Each row below holds a small network's activations on one input, seen along a few directions.
Each table varies a few parts of the input and shows all the possible inputs, shuffled.
A made-up example of a description, with smaller parts first: one of 2 separate values, together with either a single point or one of 11 places along a line or (one of 4 places along a line, together with one of 8 places around a ring).
Shared parts are said once, and a part with two or three values counts as separate values.
In the rows, zero is written as 128.

Other details of the inputs shift rows strongly along two fixed directions, in all tables alike. That doesn't count.

Rows:
R1: [108 190 112 155  74 174 152  86 150 132 118  79 100 109 123 171 127]
R2: [131 123 145 110 125 136 127 142 125 122 172 140 126 130  98 144 115]
R3: [116 182 109 140  80  89  83 172 108  95 108 157 146 167 152 107 141]
R4: [126 170 123 170  97 174 158  65 140 149 105  84 108 102 139 136 137]
R5: [133 109 138 117 136 132 135 148 129 148 144 134 127 132 107 140 136]
R6: [129  85 121 115 168 120 135 112 136 132 117 122 138 115 143 115 118]
R7: [122 149  99 149 116  82  95 159 115 114  65 148 151 163 170  89 152]
R8: [132  91 129 115 166 121 134 106 132 128 128 127 134 111 147 102 117]
R9: [131 161 121 172 104 176 164  77 137 147  93  85 106 112 122 149 138]
R10: [121 166 105 145  92  87  82 153 104  85  99 154 159 164 158 100 132]
R11: [138  98 139 115 157 129 138 125 126 136 136 137 125 120 127 111 127]
R12: [127 117 137 110 126 133 127 149 130 124 162 135 131 135  93 157 116]
R13: [132 104 133 109 149 130 131 122 127 115 149 135 124 119 125 124 110]
R14: [129 117 137 113 128 133 130 151 129 141 153 135 127 134 101 149 129]
R15: [123  92 119 112 167 116 136 120 140 132 114 124 127 114 149 111 122]
R16: [134  84 125 114 171 123 140 117 129 128 115 128 129 118 136 115 119]
R17: [135  93 131 115 159 127 138 130 131 139 125 131 129 124 123 124 129]
R18: [120 108 125 106 136 125 123 131 138 119 152 126 137 122 117 147 111]
R19: [136 214 158 190  97 179 164  46 143 150  87  51  75  85 130 186 151]
R20: [131 110 139 109 139 131 129 130 126 113 161 139 126 124 109 135 109]
R21: [125 120 134 107 124 133 126 149 130 125 160 134 129 134  99 156 118]
R22: [141 103 145 122 151 133 138 132 123 142 146 138 124 124 115 119 131]
R23: [121 176 119 157  90 175 156  67 135 117 118  91 100 105 126 152 117]
R24: [127 153 105 156 104  87  91 161 108 119  73 148 161 169 159  98 154]
R25: [121 120 131 107 123 130 121 143 137 129 163 127 137 129 106 156 116]
R26: [133 136 100 157 128  85 102 141 100  95  51 149 157 165 166  83 139]
R27: [135 120 149 116 130 136 131 144 124 138 167 142 125 130  98 138 126]
R28: [128  98 125 109 150 128 131 128 131 117 138 130 129 123 121 137 111]
R29: [127 147 101 154 114  84  93 151 110 112  66 146 163 166 165  91 149]
R30: [118 106 119 107 147 121 126 130 142 120 137 125 125 118 134 133 113]
R31: [115 114 122 103 135 122 124 139 141 120 148 128 125 122 124 143 115]
R32: [116 194 123 161  76 175 154  82 143 145 121  87  95 106 129 150 136]
R33: [134 100 137 111 151 131 132 122 127 114 151 136 127 120 119 124 108]
R34: [129 106 132 114 152 123 134 127 136 140 134 131 122 114 140 108 130]
R35: [117 179 119 162  80 172 150  84 145 148 116  81 114 113 119 165 133]
R36: [129 126 141 107 124 136 127 141 126 123 170 139 123 128 103 144 117]
R37: [127  97 127 112 165 119 136 114 135 130 125 129 122 109 153  99 120]
R38: [136 167 120 160  94  95  96 166  94 113  92 161 149 174 141  96 154]
R39: [142 218 167 191  95 184 167  40 139 149 101  58  73  78 136 176 148]
R40: [136 105 142 120 139 133 136 148 128 147 147 134 129 133 100 141 133]
R41: [139  87 136 118 170 127 141 110 124 123 127 133 127 115 134 103 116]
R42: [122 111 127 107 145 124 127 124 137 118 148 130 121 112 138 121 113]
R43: [112 185 113 155  85 173 154  66 146 121 117  83  96  97 139 150 120]
R44: [124 126 139 107 121 133 121 137 133 125 174 132 132 123 110 143 115]
R45: [125 107 128 106 138 129 129 137 131 117 149 133 129 126 110 148 112]
R46: [131 115 143 117 131 131 128 137 131 150 158 133 131 123 118 128 132]
R47: [132 115 141 116 130 135 132 150 129 140 156 135 129 135  93 151 127]
R48: [124 161 102 150  95  89  88 161 101  84  84 155 157 175 142 114 133]
R49: [141  95 143 118 160 130 138 124 126 135 139 137 127 121 121 112 125]
R50: [123  99 122 109 149 124 125 123 139 120 142 124 137 119 128 137 109]
R51: [121 156 103 151 106  85  94 168 113 120  73 149 148 167 164  96 157]
R52: [135 100 134 118 149 130 136 140 129 145 133 133 127 128 117 130 134]
R53: [125 176 115 151  82  91  83 167 103 111 104 156 158 171 148 102 148]
R54: [128 110 135 118 132 129 128 142 136 153 146 126 135 128 115 140 134]
R55: [129 177 116 152  84  95  90 171  96 107 100 162 148 175 141 104 149]
R56: [137  90 133 115 168 125 140 111 124 124 124 133 125 115 141 102 118]
R57: [122 114 133 113 133 125 130 152 140 152 144 129 123 128 121 136 138]
R58: [138  90 134 119 161 128 139 130 130 138 127 131 132 125 117 125 127]
R59: [131  94 129 110 153 128 132 128 131 117 141 131 132 125 114 137 108]
R60: [119 124 132 110 125 127 126 154 140 144 152 130 124 129 115 144 132]
R61: [127 224 103 200  52 132 118 113 103 117  54 121 127 159 156 110 160]
R62: [128 113 136 116 143 126 132 136 135 146 142 133 119 118 134 114 135]
R63: [138 106 142 119 148 132 136 134 124 142 144 139 122 123 120 118 132]
R64: [126 120 140 112 132 127 130 146 134 149 155 135 119 123 124 123 136]
R65: [134 100 135 117 153 127 132 118 134 140 139 129 133 115 134 112 126]
R66: [127 105 130 109 146 126 125 117 134 118 152 129 133 114 132 124 109]
Each input here is: one of 2 separate values, together with either a single point or (one of 4 places along a line, together with one of 8 places around a ring).
Question: Changing only the choice among 2 separate values turns R35 into R53. The same change can be made to R48. Which row results?
Answer: R20
Question: Changing only the choice among 2 separate values turns R63 into R52. The same change can be made to R37. Which row results?
Answer: R15
Question: Change only the choice among 2 separate values in R42. List by row number the other rows that result.
Answer: R30
Question: Change only the place on the line of 4 in R25. List by row number the other rows that result.
Answer: R1, R12, R21
Question: Start at R13 and move only the place on the ring of 8, one step at a time. The first step leads to R56. Which rows follow, in order?
Answer: R11, R63, R61, R55, R36, R23

Rows:
R67: [122 177 100 173  87 127 122 114 118 114  64 115 137 149 150 120 141]
R68: [121 173  94 170  90 129 122 102 117 102  67 117 136 143 157 111 132]
R69: [128 119 136 119 134 121 126 148 128 145 138 135 128 132 124 127 139]
R70: [133 116 137 124 135 124 129 145 124 140 135 137 131 136 116 129 135]
R71: [124 110 124 116 140 119 125 140 134 136 131 130 135 128 130 127 128]
R72: [135 114 138 121 143 123 126 129 122 122 138 137 128 127 125 124 122]
R73: [133 122 142 118 139 118 122 137 126 131 143 137 127 125 128 122 131]
R74: [124 125 125 111 120 124 118 143 125 112 149 139 137 137 112 142 114]
R75: [131 107 129 121 138 125 129 143 128 136 131 135 133 133 118 131 131]
R76: [131 117 137 117 141 118 122 134 127 126 140 136 127 123 133 121 125]
R77: [137 120 142 124 138 125 126 139 123 134 139 139 129 132 118 127 131]
R78: [112 148 133 133 105 219 191  42 174 152 170  55  78  63  96 194 101]
R79: [126 112 127 117 137 123 126 144 134 141 134 132 130 129 125 130 134]
R80: [133 123 142 119 136 123 124 142 127 138 142 135 126 127 125 125 134]
R81: [137 119 142 123 140 122 126 134 121 126 140 139 129 128 121 124 129]
R82: [132 110 131 117 146 122 127 131 124 118 134 136 130 128 127 121 120]
R83: [121 184 105 167  90 124 119 108 120 108  74 118 128 138 161 112 138]
R84: [123 107 120 112 143 119 125 130 133 123 133 133 134 124 138 118 119]
Question: Changing only one part turns R83 into R82. The same change can be made to R76. Which row results?
Answer: R72
Question: What is each input in this table made of?
Answer: one of 2 separate values, together with either a single point or one of 8 places around a ring

Rows:
R85: [126 123 121 112 126  65  80 206 105 125 126 186 159 172 152  74 152]
R86: [127  44 127  89 202 127 150 105 151 130 135 115 124  94 135 123 101]
R87: [149 100 132 128 177  52  85 165  91  94  87 185 158 158 177  49 139]
R88: [133 193 138 172  86 192 165  45 128 114 120  82  92  98 116 157 113]
R89: [141 118 135 122 142  60  76 201  95 105 108 178 165 179 132 111 145]
R90: [125  94 160  87 167 126 134 138 152 158 179 121 112  97 116 151 127]
R91: [130 176 121 175  83 200 176  52 134 137 111  82  97 104 111 154 125]
R92: [127 126 118 109 120  69  73 196  97  94 139 191 160 172 149  77 131]
R93: [130  73 139  95 164 141 146 138 144 145 163 122 126 116  91 166 112]
R94: [132 187 142 178  94 188 174  59 143 166 106  71  86  94 127 152 148]
R95: [140  85 161  97 168 134 138 130 135 133 174 128 120 109  92 162 111]
R96: [118 204  84 188  60 114 105 123 106  88  43 120 146 170 153 131 140]
R97: [137 184 141 179  91 191 170  52 130 134 112  80  92  99 114 159 128]
R98: [142  58 153  95 213 123 147 101 145 130 143 120 114  86 136 121 109]
R99: [114  82 137  82 161 130 137 143 160 156 173 119 120 103 114 154 119]
R100: [116 121 108 101 126  58  66 199 110  86 128 177 166 172 151 104 123]
R101: [130  69 134  99 159 150 152 135 142 152 169 128 130 118  88 147 113]
R102: [131 148 111 172 124 194 189  15 141 146  79  70  94  79 156 115 123]
R103: [123  75 138  89 165 132 142 147 154 160 163 120 123 112 103 158 123]
R104: [116 228 102 181  60 101  90 124 112  94  59 120 135 152 181 115 152]
R105: [131 213 109 196  72 108 103 131 104 114  36 120 139 166 160 124 167]
R106: [129  42 118  92 193 136 155 100 144 140 138 122 135 100 136 103 103]
R107: [125  82 138  84 156 141 140 126 140 113 180 127 126 113  92 165  90]
R108: [134 122 134 117 142  53  72 208 105 120 107 176 162 174 145 104 155]
R109: [123  72 133  93 158 144 149 141 153 167 169 124 125 113 100 141 123]
R110: [136 131 131 114 132  62  69 188  92  72 123 181 164 174 134 111 122]
R111: [141  77 151 102 161 152 154 134 131 156 176 136 121 116  88 137 121]
R112: [127  78 132  87 152 149 144 125 137 119 186 135 131 117  89 146  91]
R113: [128  72 140  94 165 139 146 142 149 157 160 120 124 115  95 163 121]
R114: [133  97 169  94 163 133 140 136 143 164 187 130 109  98 115 131 131]
R115: [149  83 171 105 169 142 147 133 127 152 178 135 117 112  91 142 124]
R116: [115  79 131  86 155 139 144 141 158 163 179 125 123 105 112 136 119]
R117: [119 198  81 195  59 124 114 128 112 120  37 121 148 173 154 110 159]
R118: [115 118 101 104 121  64  72 202 114 102 130 182 170 173 154  83 132]
R119: [123 231 111 188  55 108  96 121 103 100  67 129 131 154 180  95 156]
R120: [124 199 136 169  83 188 162  46 140 130 128  76  84  87 134 151 122]
R121: [138 217 117 204  68 115 108 127  96 119  42 128 135 168 159 104 171]
R122: [125 218  92 190  51 127 108 112  91  77  62 136 141 168 151 102 135]
R123: [128 132 130 107 131  53  62 197 103  86 131 180 159 167 153 101 131]
R124: [119 168 104 171  81 198 175  54 145 134 105  73 106 106 110 163 118]
R125: [140  76 152 101 161 149 153 140 136 167 171 135 119 116  92 134 130]
R126: [124 177 123 173  87 196 179  62 147 168 106  74  91  99 123 148 144]
R127: [126 127 118 108 121  67  75 200 102 106 136 189 161 169 153  74 140]
R128: [106 179 101 157  77 195 166  50 155 131 123  71  99  93 130 155 111]
R129: [114  84 135  77 156 131 134 137 157 138 185 121 119 101 115 154 106]
Question: Changing only one part turns R118 into R127. The same change can be made to R124. Which row results?
Answer: R91
Question: What is each input in this table made of?
Answer: one of 5 places around a ring, together with either a single point or one of 8 places around a ring
Question: Change only the place on the ring of 5 in R105. List by row number the other rows that result.
Answer: R113, R117, R121, R125
Question: Start at R114 and move only the place on the ring of 8, one step at a time. The first step leads to R94. Which rows follow, in order?
Answer: R121, R115, R97, R88, R120, R119
Question: Change only the place on the ring of 8 in R96. List by row number the other rows that result.
Answer: R93, R99, R100, R103, R107, R113, R129
